Each row below holds a small network's activations on one input, seen along a few directions.
In each table, some parts of the input vary, and every possible input appears once, in random order.
A made-up example of a description, with smaller parts first: one of 4 places along a line, together with either a single point or one of 9 places along a line or (one of 3 separate values, together with one of 5 places around a ring).
Shared parts are said once, and a part with two or three values counts as separate values.

Other details of the inputs shift rows strongly along two fixed directions, in all tables alike. That doesn't count.

A family of inputs:
row 1: [ 26  -6   6   8  -8 -18  37  -3  13  16 -14   6]
row 2: [-2 -2 -1  1 -8 -9  5 -1 10 -3 14 11]
row 3: [ 11  -5  -4   9  -4 -23  30  -2  12   8   9  15]
row 4: [ 16 -17  -1  12  35  -7 -20  23 -46  18 -26   1]
row 5: [ 20  -1   4   0  -9 -15  32  -6  18   9  -4   2]
row 6: [ 4  7  0 -6 -7  5 12 -5 16  1  3 -2]
row 7: [-21   7  -6  -3  -9   7 -23 -10   4 -15  19   1]
row 8: [ 35 -14  10  12  13 -12  16  16 -23  26 -35   0]
row 9: [-15  16  -2 -10  -7  23 -12  -8   9 -19   8 -10]
row 10: [-4 -3 -3  2 -4 -7 10 -3  7 -4 16  9]
row 11: [-14  11   1 -14  -7  24 -13  -7  10 -14  12 -10]
row 12: [ 10   1   4  -1  29  22 -34  24 -48   5 -31 -15]
row 13: [ -8   1   4   1  -3 -10   6   0  14   0  11   9]
row 14: [ 11  -4   6  -1  26  16 -39  16 -48   9 -31 -19]
row 15: [ 7 -4 -5  2 -9 -4 19  2  8  4 -7 -7]
row 16: [ -8   4   2   2  -3 -12   5  -4  14   2   9   8]
row 17: [ -7   1  -1   0  -6 -10   6  -7  10   0   8  12]
row 18: [-52  13 -11 -10  -1  35 -59 -21  -3 -37  29 -13]
row 19: [-7 -2  2 -2 -6 -9  7 -3 10 -2 10 13]
row 20: [ -1  -3  -4  -3 -13   3  16   1  13  -5   2  -8]
Description of these inputs: one of 2 separate values, together with either a single point or one of 4 places along a line or one of 5 places along a line.
The inputs of row 15 and row 20 match in every part but the choice among 2 separate values. If row 1 is changed in the same way as row 15 into row 20, which row does it become?
> row 8
A walk changes only the place on the line of 5. It starts at row 4 and steps to row 10. List the rest of the walk in order.
> row 2, row 19, row 13

A family of inputs:
row 21: [  9   6   4  -2  20  -7 -16  16 -19  22 -20   2]
row 22: [-46  10  -8  -9 -22  20 -37 -10   6 -24  23  -9]
row 23: [  3   1  13   6  19  -8 -15  15 -20  16 -23   5]
row 24: [  4   5   5   4   3  -3   2 -16   3  -1   0  10]
row 25: [  4   4  10  -7 -28  -7  40  -5  42   3   1  -2]
row 26: [ 10 -14   7   1  18  -1  -9  17 -25   6  -7   5]
row 27: [ 33  -6   5   2  -2  -4  25  -2  -4  15 -26  -6]
row 28: [  4  -6 -14  11 -18 -18  41 -19  32  -4  15   1]
row 29: [ 24   8   2  -1   0 -19  43   6  29  10  14  19]
row 30: [  1 -13  12   3  11 -11 -15  14 -21  15 -15   2]
row 31: [ 13   0   8   4  26   2  -9  17 -25   7 -15   8]
row 32: [-28  16   1 -22 -14  44 -23 -10  11 -34  17 -21]
row 33: [ 15 -11  -9  12   6  -5 -13   4 -34  10 -17  -1]
row 34: [ 11  -9  -7   6  10   1  -7  21 -28   5  -8   2]
row 35: [ 13 -10   6   4 -32 -33  61 -27  54  -1  28  24]
row 36: [-40   6 -19  -9  -5  30 -24  -9   8 -35  28 -17]
row 37: [-50   7 -13  -6 -12  20 -30 -12  11 -25  20 -21]
row 38: [ 19   6  -1   3  19  -1 -14   0 -21  16 -13   1]
The inputs of row 36 and row 28 match in every part but one. If row 34 is changed in the same way as row 36 into row 28, which row does it become?
> row 33
What is each input in this table made of?
> one of 3 separate values, together with either a single point or one of 5 places along a line
A walk changes only the place on the line of 5. It starts at row 21 and steps to row 23. List the rest of the walk in order.
> row 30, row 22, row 37
Which other rows does row 23 become when the choice among 3 separate values takes its other values? List them by row number.
> row 24, row 31

A family of inputs:
row 39: [ 29 -11  -2   9  -1 -21  45  11   7  16 -15   5]
row 40: [-28  -2  -6  -4  -6  12 -19   1   1 -18  16  -8]
row 41: [ 14  -7  -3   0  19  22 -25  15 -42   4 -28 -22]
row 42: [ 10 -10  -9   9  24   0 -17  13 -35   9 -17  -7]
row 43: [-19  10  -1  -6   2  12 -25  -7  -1 -16  21   7]
row 44: [ 10 -14   6   8   6 -22   5  13 -12  19 -15   7]
row 45: [-23   7   5 -10  -7   5  -6  -3  19 -12  21   7]
row 46: [-11   8   4  -8 -10  23 -21 -16  -1 -14   2 -16]
row 47: [ -8  -2 -11   2 -15  -6  18 -12  20 -14  26  11]
row 48: [-21   3  -4   0  -3   8 -30 -15  -5 -13  14   2]
row 49: [ 13  -8   0  12  19 -11 -12   5 -26  18 -20   0]
row 50: [ 26  -7   4   9  -5 -28  34   6   8  26 -18   7]
row 51: [-19  15   2 -12  -1  19 -24  -1   3 -10   7  -7]
row 52: [  6   6   1  -3 -18 -24  53 -17  54  -2  29  24]
row 53: [ 19   2   9   2  13  -5   9  14  -9  13 -18   4]
row 54: [ -9  14   7 -14  -2  29 -20  -7   1 -16   6 -12]
row 55: [ -7   4  -9  -5 -23  -3  28  -8  33  -9  16  -2]
row 56: [ 19  -6   6   9   8 -11   7   7 -14  19 -26   0]
What is each input in this table made of?
> one of 3 separate values, together with one of 6 places along a line
The inputs of row 47 and row 40 match in every part but the place on the line of 6. If row 43 is changed in the same way as row 47 into row 40, which row does it become?
> row 45

A family of inputs:
row 57: [-28  -4   2   0  -3  20 -41  -8 -16 -12  -1 -22]
row 58: [ 29  -1   8   3  12  -7  30  16  -6  16 -23  -2]
row 59: [-21  15  -3  -3   2  25 -44  -7 -13  -6   0 -14]
row 60: [ -2  14   2 -12 -12  11  12  -1  18  -9   7  -7]
row 61: [ -9   7   9 -14 -14  18  14  -5  27 -18  11  -3]
row 62: [-18  -8 -11   0 -23  -8  15  -5  22 -12  29   5]
row 63: [-14   2   1  -8  -3   6  -8   8   7 -12  19  10]
row 64: [ 31 -11  -7  17  11 -33  49  12   8  22  -5  21]
row 65: [ -4   6 -13   1 -21 -16  42 -10  45  -5  34  20]
row 66: [ 10 -17   0   5  17  12 -17  19 -42  10 -34 -24]
row 67: [ -8   9   0   3  -8   3   5 -16  20  -2   7  -1]
row 68: [ -2   7  -3   2 -34 -14  33 -20  44  -8  18   8]
row 69: [-22   7  14  -9   5  27 -42  -1 -11 -14  -1  -9]
row 70: [ 24   2  11   6  10 -15   9  15 -12  23 -21   4]
row 71: [-24  11  -5  -7  10  19 -38   8 -17 -15  14  -5]
row 72: [ 19  -7   2  10  23 -17  14  21 -16  15 -10  10]
row 73: [-25   3  -9  -6  18  18 -41   0 -15 -16  13 -10]
row 74: [-17   1   4  -6  -5   6   4   0  20 -18  25  12]
row 75: [ -7   6   5  -4   2  28 -43 -21 -20 -16   6  -9]
row 76: [ 29  -5  -2  12   2 -35  40   6   7  31 -13  22]
row 77: [ 19  -4  -7   4  15  11 -17  20 -41   9 -36 -17]
row 78: [ -1 -22  -6  12  28   3 -33  24 -53   8 -21 -11]
row 79: [ 27 -10   3  17   4 -23  24   4  -3  18 -24   5]
row 80: [ 23 -17  -2   4  -1  -7  18  18 -16  17 -25 -11]
row 81: [-16  -3   0  -1 -19   5 -12  -8   5  -5   7 -10]
row 82: [-10   8  12  -9 -11   9 -10  -1  12  -6   7   3]
row 83: [ 19  -9   4   6  20 -24   9   7 -10  23 -18   8]
row 84: [ -6   4  -7  -2 -10  14   5  -9  10 -17  -1 -13]
row 85: [  2 -17   0   8  14  -7 -27  16 -43  19 -26  -6]
row 86: [-15  11  -6 -16   4  31 -36   0 -12 -12   0 -25]
row 87: [ -9   0 -14   3 -13  -6   9  -3  14 -13  19   8]
row 88: [ -5  13  -9  -7  -9  18   2  -5  11  -6   4 -11]
row 89: [ 20   1   1  -7 -21   4  38 -22  27 -11  16   5]
row 90: [ 18  -1   7   5  13 -21   8  14 -15  23 -17  12]
row 91: [-15   5  -7   1 -12  -3  -9 -11   5  -9   7   4]
row 92: [-19  -9   0   2 -16  -9   7 -14  15  -6  12   2]
row 93: [ 31  -6  10  -3   3  -6  28  23  -3  17 -22   4]
row 94: [ -6   9  -6  -5  -5  18   6  -9  13  -9   3 -12]
row 95: [  7  -9  -2  13  24  -5 -27  10 -43  12 -31  -2]
row 96: [ 20  -1  13   8  20  -8  -2  14 -22  20 -25  -2]
row 97: [-16   4  11  -8 -15  -4  14 -12  32 -11  20  17]
row 98: [ -7   7  -2  -8 -22 -21  29 -19  46  -2  26  15]
row 99: [-15   5   9 -10  -8   4 -11  -1   9  -6  10  11]
row 100: [ -5   7   7  -2 -11 -17  29 -13  33  -2  16  16]
row 101: [-15  11   1  -9  -1  14 -34  -8  -1  -6   5 -13]
row 102: [ 22 -10  -6   6  20 -21   8  21 -15  20  -8   8]
row 103: [-17   0 -13   4 -10  -1   6 -11  17 -22  22   5]
row 104: [ -7   7  -2 -12  -1  17  -3  -7  12 -11   4 -17]
row 105: [-18   8   3  -6   6  16 -34 -11  -2  -8   3 -15]
row 106: [ -8   0  -6  -3   6  20 -30 -12 -18 -21  21   2]
row 107: [ 44 -14   7  11   1 -33  43  -8   2  21  -7  27]
row 108: [ 17  -5   0  12  17 -18  10   6 -14  24 -20  10]
The inputs of row 74 and row 97 match in every part but one. If row 71 is changed in the same way as row 74 into row 97, which row does it become?
> row 90
What is each input in this table made of?
> one of 4 places along a line, together with either a single point or (one of 2 separate values, together with one of 6 places along a line)
Which other rows does row 76 become when the choice among 2 separate values takes its other values? List them by row number.
> row 108
Which other rows does row 60 become when the place on the line of 6 takes its other values? List them by row number.
> row 77, row 80, row 86, row 88, row 93
List by row number the other rows that have the place on the line of 4 in common with row 57.
> row 59, row 67, row 68, row 69, row 70, row 75, row 79, row 81, row 82, row 96, row 101, row 105
